M = [12, 13, 57, 68, 40, 45, 39, 77, 50, 51]
M[0] -> 12
M[6] -> 39
M[8] -> 50
M[-6] -> 40
M[-3] -> 77

A =
[[  5 -45 -49 -51  56  19  36]
 [-67   7  12 -52  65  64  63]
 [ -3  18  49  -5  51 -63 -55]
 [-66 -39   3 -52 -47 -43 -69]
 [ 23 -13 -21 -19 -59  13  -5]
 [ 27 -67  40 -52 -66  -4  30]
 [-39   7  58 -10  54  65 -72]
 [  4 -17 -74 -55  54 -51  -2]]
A[0, 0] = 5
A[:, 4] = [56, 65, 51, -47, -59, -66, 54, 54]
A[2, 5] = -63
A[0, 1] = -45
A[:, 2] = [-49, 12, 49, 3, -21, 40, 58, -74]
A[6, 3] = -10
A[1, 2] = 12
A[7, 5] = -51
A[6] = [-39, 7, 58, -10, 54, 65, -72]
A[2] = [-3, 18, 49, -5, 51, -63, -55]
A[0, 6] = 36
A[:, 5] = [19, 64, -63, -43, 13, -4, 65, -51]
A[6, 0] = -39
A[5, 6] = 30
A[7, 6] = -2
A[7, 4] = 54
A[7, 0] = 4
A[4, 6] = -5
A[5, 0] = 27
A[:, 0] = [5, -67, -3, -66, 23, 27, -39, 4]
A[3, 3] = -52
A[5, 4] = -66
A[3, 5] = -43

arr =
[[-15.4 -19.2  19.9 -12.7 -27.8  -8.3  19.7  -2.0   6.7   7.3 -15.5]
 [ -4.8 -27.1 -25.3  17.1  -6.9  17.3 -21.2 -27.4  -9.8 -18.6 -14.8]
 [ 18.3 -25.3 -22.0 -21.3  17.2 -24.4 -28.5  13.1  17.6  17.8 -26.6]
 [ -3.4   0.2 -16.6  -9.9  19.3  -8.0 -14.9 -14.3 -13.6  11.7  -2.4]
 [-19.0 -28.5  10.3  19.4 -15.7  18.6  15.3  -6.1   7.2  11.6 -20.9]
 [-20.5  -9.1  13.1  -5.8  21.7   0.3 -20.8 -17.8 -25.2 -14.9   9.5]
 [  6.1 -25.0  -1.7 -10.8   0.0   6.6 -30.6  12.3   7.3   1.9  -1.8]
 [-20.8  21.8  -3.1  18.5   4.9 -13.1 -24.2  -4.8  14.7 -21.5 -19.4]
 [ 20.9  12.9  -1.6 -30.5 -12.0  18.1 -19.1   9.0 -26.9  13.0 -12.1]
 [ -3.3  20.2 -25.3 -30.9   8.6 -24.7 -13.2   4.9 -14.1 -13.4 -26.7]
 [ -5.8 -28.0  20.0 -11.6 -24.4  -2.3  13.3   2.0  14.5 -10.9  -7.5]]
arr[0, 0] -> -15.4
arr[:, 10] -> [-15.5, -14.8, -26.6, -2.4, -20.9, 9.5, -1.8, -19.4, -12.1, -26.7, -7.5]
arr[8] -> [20.9, 12.9, -1.6, -30.5, -12.0, 18.1, -19.1, 9.0, -26.9, 13.0, -12.1]
arr[8, 0] -> 20.9
arr[9] -> [-3.3, 20.2, -25.3, -30.9, 8.6, -24.7, -13.2, 4.9, -14.1, -13.4, -26.7]
arr[:, 7] -> [-2.0, -27.4, 13.1, -14.3, -6.1, -17.8, 12.3, -4.8, 9.0, 4.9, 2.0]
arr[5, 8] -> -25.2
arr[2, 8] -> 17.6
arr[7] -> [-20.8, 21.8, -3.1, 18.5, 4.9, -13.1, -24.2, -4.8, 14.7, -21.5, -19.4]
arr[10, 6] -> 13.3
arr[1] -> [-4.8, -27.1, -25.3, 17.1, -6.9, 17.3, -21.2, -27.4, -9.8, -18.6, -14.8]
arr[8, 9] -> 13.0
arr[3, 0] -> -3.4
arr[:, 3] -> [-12.7, 17.1, -21.3, -9.9, 19.4, -5.8, -10.8, 18.5, -30.5, -30.9, -11.6]
arr[4] -> [-19.0, -28.5, 10.3, 19.4, -15.7, 18.6, 15.3, -6.1, 7.2, 11.6, -20.9]
arr[8, 1] -> 12.9
arr[:, 9] -> [7.3, -18.6, 17.8, 11.7, 11.6, -14.9, 1.9, -21.5, 13.0, -13.4, -10.9]
arr[6] -> [6.1, -25.0, -1.7, -10.8, 0.0, 6.6, -30.6, 12.3, 7.3, 1.9, -1.8]
arr[1, 9] -> -18.6
arr[6, 0] -> 6.1
arr[0, 5] -> -8.3
arr[10, 4] -> -24.4
arr[4, 0] -> -19.0
arr[7, 9] -> -21.5
arr[3] -> [-3.4, 0.2, -16.6, -9.9, 19.3, -8.0, -14.9, -14.3, -13.6, 11.7, -2.4]
arr[0, 9] -> 7.3
arr[2] -> [18.3, -25.3, -22.0, -21.3, 17.2, -24.4, -28.5, 13.1, 17.6, 17.8, -26.6]
arr[10, 0] -> -5.8
arr[:, 4] -> [-27.8, -6.9, 17.2, 19.3, -15.7, 21.7, 0.0, 4.9, -12.0, 8.6, -24.4]
arr[1, 3] -> 17.1
arr[5, 4] -> 21.7
arr[2, 0] -> 18.3

B =
[[  9 -26 -63  10  55  13]
 [ -1  23  47   1 -43 -18]
 [ 48 -43 -18  45 -17 -69]
 [ 10 -15 -29  10  18  -4]
 [  4  29  77   5 -77 -39]
 [  3  17  42   3 -44 -23]
 [-22  41  48 -18 -28  16]
 [-19  39  53 -16 -38   8]
 [-16   8 -26 -12  35  36]
 [  2   5  10   3 -15  -8]
 [ 12   6  34  12 -43 -34]
 [ 28 -35 -47  28  28 -23]
 [ 20  -7  15  19 -31 -39]
 [-20  20   1 -17  11  31]
 [ -9  15  16  -8 -15   5]
 [ -7  32  60  -5 -53 -14]]
B[0,0] => 9
B[-15,-6] => -1
B[-2,0] => -9
B[-2,-4] => 16
B[7,-2] => -38
B[:, 5] => [13, -18, -69, -4, -39, -23, 16, 8, 36, -8, -34, -23, -39, 31, 5, -14]
B[11,3] => 28
B[-9,1] => 39
B[-12,-5] => 29
B[5,2] => 42
B[12,-4] => 15
B[-3,-2] => 11
B[-9,-1] => 8
B[:, -6] => [9, -1, 48, 10, 4, 3, -22, -19, -16, 2, 12, 28, 20, -20, -9, -7]
B[7,3] => -16
B[13] => [-20, 20, 1, -17, 11, 31]
B[6,0] => -22
B[8,1] => 8
B[0,-1] => 13
B[:, 1] => [-26, 23, -43, -15, 29, 17, 41, 39, 8, 5, 6, -35, -7, 20, 15, 32]
B[-6,-4] => 34
B[-9,0] => -19
B[-13,4] => 18
B[1,3] => 1
B[:, 4] => [55, -43, -17, 18, -77, -44, -28, -38, 35, -15, -43, 28, -31, 11, -15, -53]
B[-12,3] => 5
B[10] => [12, 6, 34, 12, -43, -34]
B[12,4] => -31
B[14,3] => -8
B[-8,-6] => -16
B[-6,1] => 6
B[-13,2] => -29
B[-5,-1] => -23
B[9,0] => 2

m =
[[-40 -56 -44  37  26]
 [  1  13   5  -3  -2]
 [ 37  37  37 -27  15]
 [-69 -67 -67  53   2]]
m[0][0] = -40
m[2][4] = 15
m[1][3] = -3
m[3][4] = 2
m[:, 1] = [-56, 13, 37, -67]
m[1][4] = -2
m[3][3] = 53
m[2][1] = 37
m[1][0] = 1
m[3][0] = -69
